A small network was shown many inputs. Here are its activations along a few directions, one row for each input.
In each table, some parts of the input vary, and every possible input appears once, in random order.
Descriptions start from the smaller parts, as in this example, which fits no table here: values(3) and (point or line(11) or (ring(5) and line(6))).
Shared parts are said once, and a part with two or three values counts as separate values.
In the rows, zero is written as 128.

Other details of the inputs vary at random and push rows far along three fixed directions, the same in every table; ignore that.

A family of inputs:
r1: [128 136 142 139 110 161 174 129  98 113 112 136 122 149]
r2: [133 117  88  88 134 123  97 128 170 150 152 123 122 179]
r3: [122 133  53  84 132  99  99 117 137 150 138  89 122 121]
r4: [136 129 143  99 119 162 160 141  82  80 138 161 167 146]
r5: [134  99 121 151 128  92  73 124 161 177 150 112 123  62]
r6: [109 142  48  70 119  98  92 139 141 157 154  71 111 128]
r7: [128 143  90 109 123 123 112 137 128 121 148 106  95 161]
r8: [138 131 150 149 132 128 175  62 152  95  76 141 105 201]
r9: [144 142 154 156 120 176 171 122  95  93 113 155 112 164]
r10: [125  94 181 190 115 122 113 154 120 172 132 139 156  18]
r11: [138 141 144 146 126 128 137 121 124 140 128 131 124 113]
r12: [117 115 169 172 144 121  99 164 124 162 132 130 150  15]
r13: [122 134 138  83 110 151 144 159  98  95 155 138 157 145]
r14: [121 133 177 140 157  99 145  95 169 125  89 166 156 166]
r15: [130  96 157 111 146  72  91  94 205 121 134 119 139 140]
r16: [118 126 128 139 104 166 158 157  86  94 125 134 110 159]
r17: [117 120  99 121 103 182 121 206  76 118 162 115 108 114]
r18: [140 144 172 167 167 113 159  67 141 105  69 154 138 130]
r19: [129 142 159 156 136 146 196  88  98  80  67 164 137 164]
r20: [110 139  45  62 136 112  81 153 151 163 157  61 104 114]
r21: [132 148 101 122 123 156 138 153  70 118 141 137 134 107]
r22: [119  99 172 189 105 144 127 174  91 127 133 151 141  68]
r23: [124  88 167 164 151 125  93 170 126 168 136 171 190  31]
r24: [125 109 122 139 158 108  96 125 148 157 116 114 141  53]
r25: [134 140 133 106 133 132 148 111 152 129 120 148 135 202]
r26: [136 136 165 161 122 165 152 149  95 128 126 144 131  99]
r27: [117 148 135 125 142 104 162  77 153 108  79 121 118 175]
r28: [125 122 158 171 105 143 135 159  87 114 135 152 127 108]
r29: [136 117 140 150 130 149 137 121 132 122 114 132 113 129]
r30: [113 150  94 107  95 157 130 187  58 130 165 121 130 106]
r31: [129 139 102 113 145 106 108 106 167 122 124  97  91 171]
r32: [135 110 127 147 131  91 109  85 174 148 114 115 116 125]
r33: [131 133 105 109 139 117 119 109 163 150 122  94 107 134]
r34: [137 157 122 120 118 119 157  89 128 121 116 125 110 179]
r35: [132 136 118 131 155  69 115  65 163 141  99 122 131 121]
r36: [138 123  74  47  94 168 119 163 107 104 193 112 123 183]
r37: [138  97 165 112 151  64  88  82 218 158 133 112 155 100]
r38: [121 118 137 127 114 164 132 183 102 114 151 162 139 165]
r39: [145 133 150 159 131 127 141  95 137 118 112 144 113 145]
r40: [118 161  74  86 116 138 119 162  96 133 160 101 113 130]
Description of these inputs: line(5) and (values(2) or ring(6)).
Question: The inputs of r10 and r32 match in every part but the line(5) part. If r11 is changed in the same way as r10 into r32, which row does it become?
Answer: r39
Question: Change only the values(2) part in r4. List by row number the other rows that result.
Answer: r23
Question: Start at r6 and move only the ring(6) part, one step at a time. The first step leads to r27. Which rows follow, in order?
Answer: r20, r12, r40, r30
Question: Change only the values(2) part in r25. List by row number the other rows that result.
Answer: r37

A family of inputs:
r41: [118 154  81  70 131 113 129 123 134 127 133 106 127 181]
r42: [135 125 127 128  97 176 150 174  53 113 154 155 157 108]
r43: [141 151 101 118 128 134 133 109 125 132 126 107 105 139]
r44: [121 126 108 123 114 176 138 184  79 135 146 127 124 101]
r45: [128 127 173 147 127 114 132 115 137 126 124 156 144 119]
r46: [127 106 160 139 163  92  93 108 188 154 115 132 147  78]
r47: [127  95 174 179 148 121 116 117 158 141 100 146 144  84]
r48: [121 124  90 114 117 172 132 175  82 130 147 123 119 113]
r49: [134 165  95 121 111 141 153 118  91 107 126 124 103 175]
r50: [122 104  92  97 150 106  63 144 167 165 157 104 135  75]
r51: [133 110 164 150 138  90 102 115 170 149 133 130 135 111]
r52: [119 114 171 176 128 130 137 133 127 121 103 158 141 117]
r53: [127 137  96  88 127  93 106 114 152 151 146 102 133 139]
r54: [140 114 210 181 127 136 152 128 128 119 117 168 149 112]
r55: [132 115  81 109 111 150 109 160 103 154 164 108 116  95]
r56: [122  97 146 161 150  95  95 110 179 151 107 128 135  95]
r57: [114 117 111 111  91 158 124 174  91 106 158 100 117 110]
r58: [141 145 118  98 119 147 156 117 109 115 131 131 138 162]
r59: [125 113 206 183 139 124 141 139 130 119 107 167 151 112]
r60: [128 146 132  95 138  81 157  51 163  83  90 102 122 193]
r61: [135 153 119 131 134 112 133  95 144 137 116 109 107 139]
r62: [138 130 152 141 119 130 148 119 121 103 126 151 127 173]
r63: [125 100  94 108 144 104  67 154 162 160 160 101 127 101]
r64: [133 114 112 129  97 182 127 175  83 130 161 133 129 110]
r65: [141 144 146 140 121 135 180  65 136  81  84 155 112 227]
r66: [138  96 156 144 156  83  84  89 191 159 126 131 145  71]
r67: [137 113 119 126 104 166 121 181  85 122 170 139 132 119]
r68: [108 131  83 104 117 134 108 177 108 154 155 104 114 108]
r69: [125 115 145 177 161  91  99 107 157 154 100 126 131  61]
r70: [116 152 119 117 109 160 162 142 101  98 119 136 115 199]
r71: [135 141 149 130 132 162 182 117  90  87  99 162 151 168]
r72: [113 130  97 130 139 103  79 156 137 173 145  94 120  65]
r73: [128 137 107  94 167  70 113  50 207 118  95 118 115 197]
r74: [119 125 119 144 107 183 152 187  54 114 138 150 131 108]
r75: [126 114 179 180 131 102 130 113 142 151 110 145 136  81]
r76: [119 132 124 122 136 118 126 114 164 134 113 115 118 157]
r77: [123 113  95  93 146 107  80 147 156 173 151  96 147  74]
r78: [126 152 162 157 114 147 182 110  81  69  95 131 113 140]
r79: [127 113  97  97 129 147  92 182 127 149 170 106 126 108]
r80: [122 136 152 164 149 114 125 121 140 146 104 126 128  84]
r81: [124 147  86 116 106 141 109 166  92 150 163 103 112 100]
r82: [124 129  84  88 141  96  95 125 167 135 143 100 110 176]
r83: [134 129  96 136 123 127 102 140 113 150 147 111 118  84]
r84: [121 127 188 180 132 145 168 134 108 121  93 162 139 106]
r85: [134 157 109  88 112 146 161 122 105 112 137 127 133 181]
r86: [129 150  89  95 114 135 143 121 124 133 137 106 100 171]
r87: [130 135 140 155 155 117 125 109 144 141 100 121 123  96]
r88: [126 141 127 125 103 146 149 129 115 116 130 133 117 174]
r89: [129 106 101 109 128 153  96 183 115 140 167 117 131 105]
r90: [126 131 123 143  88 176 155 180  49 118 150 151 127 115]
r91: [148 105 181 166 132 140 139 122 128 117 122 159 142 118]
r92: [147 148 132 109 106 183 178 138  86  84 136 148 117 207]
r93: [122 119 195 177 112 141 178 123  90  83  95 148 129 103]
r94: [124 118 191 176 139 118 150 124 115 118  94 173 171  98]
r95: [133 142 155 124 124 135 153 110 129 109 124 151 134 156]
r96: [125 116  96  81 132  83  89 110 179 122 148  69 103 145]
r97: [120 132 121 112 146  97 113 107 159 124 119 132 129 152]
r98: [133 141 106 111 136  79 127  51 194 122 101 110 101 215]
r99: [116 157 108  89 123 140 145 134 115 101 132 135 122 191]
r100: [133 117 150 143 133  92 119 105 146 144 122 138 155 101]
r101: [137 110 195 177 131 129 141 112 124 113 111 180 156  98]
r102: [119 112 170 148 155  96 102 120 174 151 118 139 151  76]
r103: [138 128  97 131 127 137 105 137 114 151 147 107 117  82]
r104: [141 143 159 150 114 167 191 111  92  98 101 159 120 163]
r105: [140 143 123 129 137 104 162  53 155 107  87 133 103 202]
r106: [125 144  70  73 137 118 126 115 133 120 130 109 128 179]
r107: [142 104 178 162 142 113 129 101 141 140 111 152 166  77]
r108: [117 149  65  88 128 117 131 121 130 124 126 104  97 187]
r109: [123 121 196 155 114 141 165 125  98  71 112 157 144 113]
r110: [130 144 119 108 112 136 142 123 110 104 139 146 126 172]
r111: [124 118  80 123 152 108  72 140 149 173 142  87 117  61]
r112: [126 103 175 158 155  97 101 129 177 153 121 131 144  87]
r113: [121 155  80  66 134 122 134 122 137 127 133 103 127 181]
r114: [122 113 135 141 120 163 124 169 112 137 136 133 135  99]
r115: [123 122  95 107 101 150 104 173 118 157 172 104 121 108]
r116: [131 119 116 124  95 181 128 179  88 136 162 128 128 109]
r117: [132 124  94  87 113 151 101 164 115 144 177 116 130 104]
r118: [127 159  96 119 165  64 122  49 189 128  81 100  95 188]
Question: What do these inputs look like to the network?
Answer: line(6) and (point or (values(2) and ring(6)))
Question: The inputs of r85 and r54 match in every part but the line(6) part. If r60 is changed in the same way as r85 into r54, which row does it become?
Answer: r96
Question: The inputs of r68 and r70 match in every part but the line(6) part. If r48 is changed in the same way as r68 into r70, which row does it become?
Answer: r47
Question: Change only the ring(6) part in r102. List by row number the other rows that result.
Answer: r46, r50, r73, r97, r99
Question: Change only the values(2) part in r65. List by row number the other rows that result.
Answer: r56
Question: Change only the line(6) part in r110. List by row number the other rows that result.
Answer: r49, r62, r90, r98, r100
Question: Which other rows agree with r111 in the line(6) part? List them by row number.
Answer: r43, r49, r61, r69, r72, r78, r80, r81, r83, r87, r103, r118
Question: Change only the values(2) part in r41. List by row number the other rows that result.
Answer: r53
